Each row below holds a small network's activations on one input, seen along a few directions.
In each table, some parts of the input vary, and every possible input appears once, in random order.
Descriptions start from the smaller parts, as in this example, which fits no table here: one of 4 places along a line, together with either a single point or one of 9 places along a line or (one of 2 separate values, together with one of 5 places around a ring).
Shared parts are said once, and a part with two or three values counts as separate values.

Other details of the inputs vary at random and push rows far along two fixed directions, the same in every table; ignore that.

Rows:
row 1: [ 1  4 -1  1 20  4  3  3  1  0  8 -3]
row 2: [ -1   0   8  -4 -26  21  27 -12  16 -20 -13  -5]
row 3: [ 4  6 -3  5 40 -6 -8  7 -2  5 18 -2]
row 4: [  8  27  35  -5   4  12  22   6   6 -27   9  -1]
row 5: [ 4 17 -7  9 39 -4 -9 11 -4  5 23 -1]
row 6: [  0   2   9  -3 -19  18  26 -10  16 -21 -13  -6]
row 7: [ -2 -35 -23  -1 -23 -29 -23  -4 -26  23  -6   4]
row 8: [  1  -1   4   2  -3   6  14  -7  10 -13  -7  -4]
row 9: [  0   5  10 -11 -10   1  10   2  -2 -16  -6   4]
row 10: [  3  11  -9  16  53  -8 -25  11 -10  15  38   6]
row 11: [-2  8 -2  2 -9 12 15  0  6 -6 -5 -4]
row 12: [ 4  7 -2  2 20 -2  7  3  4  0  5 -3]
row 13: [ -2  -3   1  -6 -14  -9  -8  -8  -5   4 -17   0]
row 14: [ -1 -26 -20  -6 -32 -15 -23  -6 -12  24 -19   2]
row 15: [ -1   1   8  -5 -26  21  28 -10  15 -18 -14  -6]
row 16: [ -6   6   5   2 -29  20  30  -7  14 -11 -19  -1]
row 17: [ -4 -33 -13  -3 -28 -22 -17   2  -8  15 -19  -1]
row 18: [ -3 -28 -18  -3 -34 -16 -22  -8 -10  27 -20   6]
row 19: [ -6 -47 -32  -2 -38 -27 -32  -4 -15  35 -21   7]
row 20: [ -5  -1  11  -4 -25  23  32 -10  15 -12 -18  -2]
row 21: [  4  13  -8  13  56  -8 -24  13 -10  10  35   0]
row 22: [  4  23  35  -4  -6  14  26   2   8 -24   6   4]
row 23: [ -8   3   9   2 -27  24  28  -8  14 -13 -18  -3]
row 24: [  5   5  -5   5  38  -4 -11   6  -4   5  23  -2]
row 25: [  7  11  -7  10  60  -9 -20  12  -8  16  41   8]
row 26: [  2  24  38  -5  -5  14  23   5  15 -22  10   0]
row 27: [ 2  2 -2  1 16  5  1  1  1  0 13 -2]
row 28: [ 2  3 -1  1 18  4  2  3  2  0  8 -3]
row 29: [-1  7 -2 10 12  4  0  0  2  0 12  3]
row 30: [  5  13 -10  12  55  -7 -26  14 -11  12  39   2]
row 31: [ -5 -45 -27  -4 -34 -29 -28   0 -16  27 -19   0]
row 32: [  4   5  -3   7  39  -6 -10   6  -2   4  19  -2]
row 33: [  2 -23 -19  -6 -25 -14 -24  -6 -15  21 -16   4]
row 34: [ -7   2  10   2 -22  19  25  -7  14 -18 -23 -10]
row 35: [ -6   3   3   4  -3  11  13  -1   6  -8 -12  -7]
row 36: [ -3   4  11  -9 -13   2  12   0  -1 -13  -3  11]
row 37: [ 1  3  0 -2 -4  8 18 -2  8 -6 -7 -5]
row 38: [  4  25  36  -8  -1  18  21  11  20 -22   9   2]
row 39: [ -1  12  12 -11 -14   6   4  -5   3  -5  -6   0]
row 40: [-1  6 -1 10 16  1 -1  0  3 -7  5 -3]
row 41: [ 1  2  0  5 16  5  2 -1  2  3 13  3]
row 42: [  1  33  34 -10  -1  18  18  -3  14 -19   3   4]
row 43: [  5  -8  -3  -6 -20  -4 -11  -4  -6   6 -17   2]
row 44: [ -4  -4   0  -8 -12 -12  -4  -6  -7  -1 -14   3]
row 45: [-2  9 -3  5 17  8  0  5 -1  1 11 -2]
row 46: [  0   2  19  -3 -13  -4   8   2   3 -10  -6  -4]
row 47: [ -4   4   7   1 -27  22  24  -9  14 -21 -14  -5]
row 48: [ -8 -29 -28  -8 -20 -29 -27  -8 -24  25  -9   7]
row 49: [ 5  8 -5  0 17  3  6  4  2  2 13  0]
row 50: [  2 -23 -15  -2 -23 -16 -21  -7 -13  17 -25   3]
row 51: [  9  26  33  -7   3  17  16  11  20 -23  -2  -1]
row 52: [  5  15 -10  11  57  -6 -24  15 -11  12  39   2]
row 53: [ -7   2   9   1 -23  19  26  -6  14 -16 -25 -10]
row 54: [ -3 -45 -33  -5 -37 -25 -32  -2 -16  32 -20   3]
row 55: [  6  14  -9  14  55 -10 -25  11  -8   6  37   2]
row 56: [  0   0   4   1  -2   6  15  -6  10 -11  -8  -6]
row 57: [  6  11  -5   8  61 -11 -18  13  -7  11  31   1]
row 58: [  0 -25 -18  -5 -30 -16 -23  -6 -11  22 -22   1]
row 59: [  2   8  20  -4  -6  -1   6   5   3 -10   4  -4]
row 60: [ -2   0  10  -1 -25  20  28 -13  17 -18 -12   0]
row 61: [ -7 -27 -25  -7 -17 -29 -26  -8 -22  21 -13   5]
row 62: [ -3   4   3   6  -5   8  12  -4   9 -11  -9  -7]
row 63: [ -5   4   9   4 -27  21  25 -11  16 -18 -14  -1]
row 64: [ -2 -43 -30  -4 -33 -26 -31  -1 -15  29 -23   2]
row 65: [ -2   3   6  -3 -24  18  32  -9  15 -10 -15   0]
row 66: [  6  25  34 -11  -3  18  20  12  18 -24   9  -2]
row 67: [ -5   4   4   1 -25  15  28  -6  14 -14 -26  -9]
row 68: [ -2   4   0   3  -9  13  11  -4   7 -10  -3  -5]
row 69: [  1  11  -6   9  38  -2 -13  10  -5   5  21  -2]
row 70: [ -1  10  -6  11  37  -1 -12   8  -6  10  24   5]
row 71: [  5   8  -6   3  40  -1 -11   9  -5   8  27   1]
row 72: [  0   4  11  -8  -9  -2  10   2  -2 -17 -10   4]
row 73: [  4   7  -6   3  40  -1 -10   9  -6   9  27   1]
row 74: [ -1 -36 -27  -2 -30 -27 -32  -7 -16  30 -27   2]
row 75: [  6   7  -5   6  37  -5 -10   5  -2   3  24  -1]
row 76: [  0   3  17  -7 -17   1   8   2   3  -8   1  -3]
row 77: [  3   2  18  -2 -11  -3  11   1  -3 -13  -7  -1]
row 78: [  5   7  -5   8  36  -5 -10   3  -2   7  28   6]
row 79: [ -6 -30 -26  -5 -25 -27 -30 -11 -20  28 -20   2]
row 80: [ -2  29  30 -12  -4  15  23  -2  11 -22   2   7]
row 81: [  1 -11  -3  -4 -24  -3 -10  -6  -5  11 -15   7]
row 82: [-5  4  2  2 -5 13 13 -1  5 -7 -9 -7]
row 83: [ -5 -23 -18  -9 -20 -19 -14  -2 -19   9  -8   8]
row 84: [  6  16  -9  13  56 -10 -24  12  -8   8  37   0]
Each input here is: one of 4 places along a line, together with either one of 9 places around a ring or (one of 2 separate values, together with one of 6 places along a line).
Question: The inputs of row 54 and row 64 match in every part but the place on the line of 4. If row 30 is changed in the same way as row 54 into row 64, which row does it become?
Answer: row 21
Question: The inputs of row 71 and row 3 match in every part but the place on the line of 4. If row 11 is changed in the same way as row 71 into row 3, which row does it become?
Answer: row 67
Question: The inputs of row 38 and row 17 match in every part but the place on the line of 4. If row 60 is changed in the same way as row 38 into row 17, which row does it become?
Answer: row 8
Question: Which other rows does row 67 become when the place on the line of 6 takes its other values? List them by row number.
Answer: row 34, row 35, row 40, row 53, row 62
Question: Which other rows does row 37 become when the choice among 2 separate values takes its other values? List them by row number.
Answer: row 5

Rows:
row 85: [ -4  -2   3  -3 -12  13  21  -4   9  -9   2   0]
row 86: [ -9 -24 -10  -3 -37 -15  -3  -9 -12   1 -22   2]
row 87: [  3   5  14  -6  -9   6   4   5   9 -10 -17 -12]
row 88: [ 10  11  -4   7  47 -17 -39  22 -11  16  31   1]
row 89: [-13 -20 -22   2 -33  -2   4 -19 -13   6 -20   4]
row 90: [  3  26  21   4  14  25  26   7  23 -22  -4 -14]
row 91: [-13 -35 -24  -2 -40  -5  10 -14  -7   5 -23   0]
row 92: [  8   8  -9  -4  47 -24 -34   9 -16  17  19   7]
row 93: [ -5 -28 -21   0 -39   6  -3 -18  -1  17 -21   4]
row 94: [  3  32  23   0  12  31  23   1  21 -19  19   1]
row 95: [-13 -32 -24  -4 -41  -3   9 -16  -8   6 -22   3]
row 96: [ -8 -23 -19  13   2 -17  -5  -6  -9   9 -11  -7]
row 97: [ -2 -16 -19  13  10  -6 -18   7  -3  18   1  -7]
row 98: [  2   8  13  -7 -10   6   3   3   9 -10 -17  -9]
row 99: [  2  31  32 -13   0  16  26   2   7 -24  10  10]
row 100: [ -3  -7  -9   1   5 -22 -22  -5 -16  10  -1   5]
row 101: [  1 -18 -10  -4  -9 -19 -13   3 -12  14   7   6]
row 102: [ -1  34  21   3  16  23  28  -1  10 -29  12   1]
row 103: [  8  28  24   3  16  30  22   4  25 -21  15   0]
row 104: [ -4 -21 -25  -2 -22  -5   1 -15  -5  11 -29  -4]
row 105: [ -3   5  -1   2 -21  22  11  -6  12  -4 -15  -4]
row 106: [-10 -23 -22  10  -4 -14  -5  -4 -12   7  -6  -2]
row 107: [  4  26  31 -10   1  13  27   7  10 -30  11   3]
row 108: [  2  -2 -10   0   5 -11 -30   7 -10  19   3   5]
row 109: [ -1 -29 -11  -8 -22 -17  -7  -5  -6   5 -30  -9]
row 110: [ -1  24  25   7  20  19  32   7  13 -31  10  -7]
row 111: [ -6 -12   4  -1 -15   9  29  -2   5 -14  -9  -6]
row 112: [ -1   1  -3  -3 -11  10  20  -9  10 -10 -23  -7]
row 113: [  0 -10 -14  -3   0 -16 -28   3 -10  18  -9  -2]
row 114: [-10 -20 -24   8  -6 -12  -6  -7 -13   8  -5   1]
row 115: [ 12  15  -1   3  48 -15 -37  13 -12  24  38  17]
row 116: [  6  40  20   0  18  29  21   2  19 -19   4  -6]
row 117: [  0  32  21  -6  15  26  30  -2  10 -25  18   6]
row 118: [  7   2 -20   9  58 -20 -23  10 -10  16  22  -1]
row 119: [  6 -19  -9   2  -2 -16 -23   5  -6  18   2   3]
row 120: [ -8 -20 -22  12   1 -16  -8  -8  -9  10  -9  -5]
row 121: [ -9 -26 -21  -1 -42   6   0 -18  -2  17 -18   3]
row 122: [ 11   8  -2   8  47 -17 -38  23 -11  15  30  -2]
row 123: [ -7   7  13  -8 -26   5  13  -9  -3 -13 -13   8]
row 124: [  0  -3 -11  -6   0 -11 -27  -1 -13  22  -9   5]
row 125: [  6  31  33  -7  -3  21  19   5  18 -18  10   5]
row 126: [ -1   9   0   2  -7  15  12  -3  12  -6 -15  -9]
row 127: [ -8 -28 -12 -11 -46 -14   3 -10 -12   6 -22   7]
row 128: [ -5 -38 -18   6 -33   0   2  -7   4  12 -23  -6]
row 129: [-11 -22 -22   3 -37  -3   4 -25 -10   8 -31  -1]
row 130: [  7  25  25   5  17  29  24   6  25 -22  14  -3]
row 131: [ -3  -5  15  -2 -23  -1  16  -1   0 -20 -14  -7]
row 132: [  8  38  20  -5  22  26  26  -4  14 -21   3  -2]
row 133: [  5   0  18  -3 -16   6  10   5   9  -8  -1  -6]
row 134: [  9   1  -9  -1  48 -27 -32  12 -14  13  18   0]
row 135: [  7  33  34 -10   8  16  23   8  14 -22  19   7]
row 136: [  0 -18 -10  -2   1 -23 -13   6 -17   7   8   3]
row 137: [ -7 -27 -22   3  -3 -13  -2  -2 -12   9   1   0]
row 138: [ -4  -6   4   3 -20  16  18  -4  15  -6  -6  -6]
row 139: [ 11  -1   0   3  43 -23 -24  20 -15  13  40   3]
row 140: [ -3 -15 -20   7   4  -6 -15  -1  -4  19  11   2]
row 141: [  7  29  33  -6  -2  19  19   7  19 -20  10   1]
row 142: [  7  17 -18   9  51  -7 -31   6 -14  23  26   3]
row 143: [  2  40  36  -6  14  15  17  -2   8 -26   7   5]
row 144: [ -3 -23 -14 -11 -26 -16  -8  -8  -6   8 -31  -3]
row 145: [ -6   4  12  -6 -26   3  14  -6  -1 -16 -13   4]
row 146: [ -1  29  21   5  12  20  29  -4  16 -28   1  -6]
row 147: [ -7 -24 -21   8 -27   2  -5  -4   2  12 -22  -8]
row 148: [ -3  -8   7   0  -8  12  24   1  10 -10   1  -6]
row 149: [  3  29  20   3  12  26  24   5  23 -22  -3 -11]
row 150: [ -4 -15 -11  -8 -29  -7 -14  -6  -6  14 -29  -1]
row 151: [ -5 -22 -13 -15 -36 -10  -5 -15  -9  13 -37   3]
row 152: [ -3   2  14  -3 -15  -1  13   0   0 -19  -8  -3]
row 153: [  1  15  14  -7 -17  14   1   0   6  -2 -11   4]
row 154: [  5   2  -2   9  48 -30 -31  11 -17   7  26  -2]
row 155: [ -1 -10 -23  11   7  -4 -21   3  -5  19   3  -2]
row 156: [  8  -2  -2   3  43 -27 -22  18 -19   7  36   3]
row 157: [  4  -3 -10  14  47 -10 -22  14  -5  18  37  -1]
row 158: [ -5 -26 -20   3  -2 -10  -5  -1  -7  14   6   0]
row 159: [ -2 -29  -8  -6 -35 -14   0  -3  -7   8 -12   0]
row 160: [ 10  27  34  -6   1  21  17   7  21 -21   6   2]
row 161: [ -1  -5   1   0  -7   8  23  -4  12 -11 -23 -12]
row 162: [ -9 -28 -20  -3 -32  -1   4 -13  -4  11 -11   3]
row 163: [  9  14  -4   6  46 -16 -40  20 -11  18  31   5]
row 164: [ -4   3  13  -4 -21   0  11  -9   4 -17 -19  -3]
row 165: [  3   1  -5   7  38 -29 -30   7 -17   8  20   1]
row 166: [ 11   6  -4   3  37 -17 -35  13 -10  22  31  13]
row 167: [  7  -6  16  -3 -22   7   9   3  12  -8 -12  -5]
row 168: [  2   3   4   1 -11  20  12  -6  14  -5  -3   2]
row 169: [ -4   4   4  -6 -14  17  19 -10   6  -6   3   5]
row 170: [-11 -21 -21   6 -28  -6   3 -19  -7   6 -26  -3]
row 171: [  9  31  36  -4   8  18  18  12  19 -22  17  -2]
row 172: [ -1   7  14  -9 -29  11  10  -5   8   0  -8   8]
row 173: [  6  15 -16  11  46  -2 -32   8 -12  23  32   6]
row 174: [  7  12  -1  -2  41 -19 -26  12 -16  19  41  18]
Question: The inputs of row 128 and row 167 match in every part but one. If row 118 is changed in the same way as row 128 into row 167, which row does it become?
Answer: row 134
Question: The inputs of row 173 and row 153 match in every part but one. If row 130 is changed in the same way as row 173 into row 153, which row does it become?
Answer: row 119
Question: The inputs of row 170 and row 100 match in every part but one. If row 132 is changed in the same way as row 170 into row 100, which row does it become?
Answer: row 151
Question: What is each input in this table made of?
Answer: one of 2 separate values, together with one of 5 places along a line, together with one of 9 places around a ring
Question: Which other rows does row 128 become when the place on the ring of 9 takes its other values? List them by row number.
Answer: row 90, row 96, row 97, row 110, row 111, row 148, row 157, row 161
Question: Which other rows does row 125 become when the choice among 2 separate values takes its other values? List them by row number.
Answer: row 94
Question: Which other rows does row 139 become when the place on the line of 5 takes its other values? List them by row number.
Answer: row 101, row 135, row 159, row 174

Rows:
row 175: [  6  30  21   4  25  19  16   4  16 -16  11  -1]
row 176: [  0  -5 -11   2  13 -20 -30   4 -19  18  12   8]
row 177: [ -1 -11   5  -7 -26  -7   5  -3  -1  -5 -18  -2]
row 178: [  2  24  12  -1  20  16  21   2   8 -19  12  -1]
row 179: [  1  -8  -5  -5 -12  -8 -12  -1  -6  12  -2   6]
row 180: [ -9 -31 -29   7 -11 -15 -13  -3 -13  21  -5  -2]
row 181: [ 3  5  0  5  5  9  2  2  5 -2  0 -5]
row 182: [ -2 -13  10 -14 -49   9  20  -8  10  -9 -31  -2]
row 183: [ -1  -9  -2  -2  -6 -18 -11   1 -10   4  -5   0]
row 184: [  1  19  16   4  13  17  19   1  14 -19  12  -2]
row 185: [  2 -10  -5  -7 -13  -9 -10   0  -4  12  -3   4]
row 186: [  6   5 -11   7  54 -31 -47  16 -25  22  38  11]
row 187: [ -4 -14 -13   3   0  -5  -1  -8  -6   8  -1   0]
row 188: [ 2 13  7  6 22  6  9  2  5 -7 15  2]
row 189: [  5  35  17  -2  31  19  16   6  12 -18  13  -2]
row 190: [ -4 -25 -27   7  -6 -13 -21  -5  -8  20  -8  -2]
row 191: [ -1 -14   5 -10 -28  -3   5  -2   1  -3 -19   0]
row 192: [ 1  5  0  1  6  7  4 -5  4 -1 -3 -3]
row 193: [-1  6  1  4  4  9  5  4  6 -2  0 -6]
row 194: [ 0  3  1  6  7  8  8  2  4 -6  8 -2]
row 195: [ -5  -3  10 -10 -48  11  15 -10   6  -9 -27   1]
Question: What is each input in this table made of?
Answer: either one of 9 places around a ring or (one of 2 separate values, together with one of 6 places along a line)
Question: Which other rows does row 189 become when the choice among 2 separate values takes its other values? List them by row number.
Answer: row 178
Question: Which other rows does row 194 become when the place on the line of 6 takes its other values? List them by row number.
Answer: row 178, row 180, row 184, row 187, row 188
Question: Start at row 176 and move only the place on the ring of 9, one step at a time. The first step leads to row 195. Which rows follow, in order?
Answer: row 179, row 185, row 182, row 191, row 177, row 183, row 186
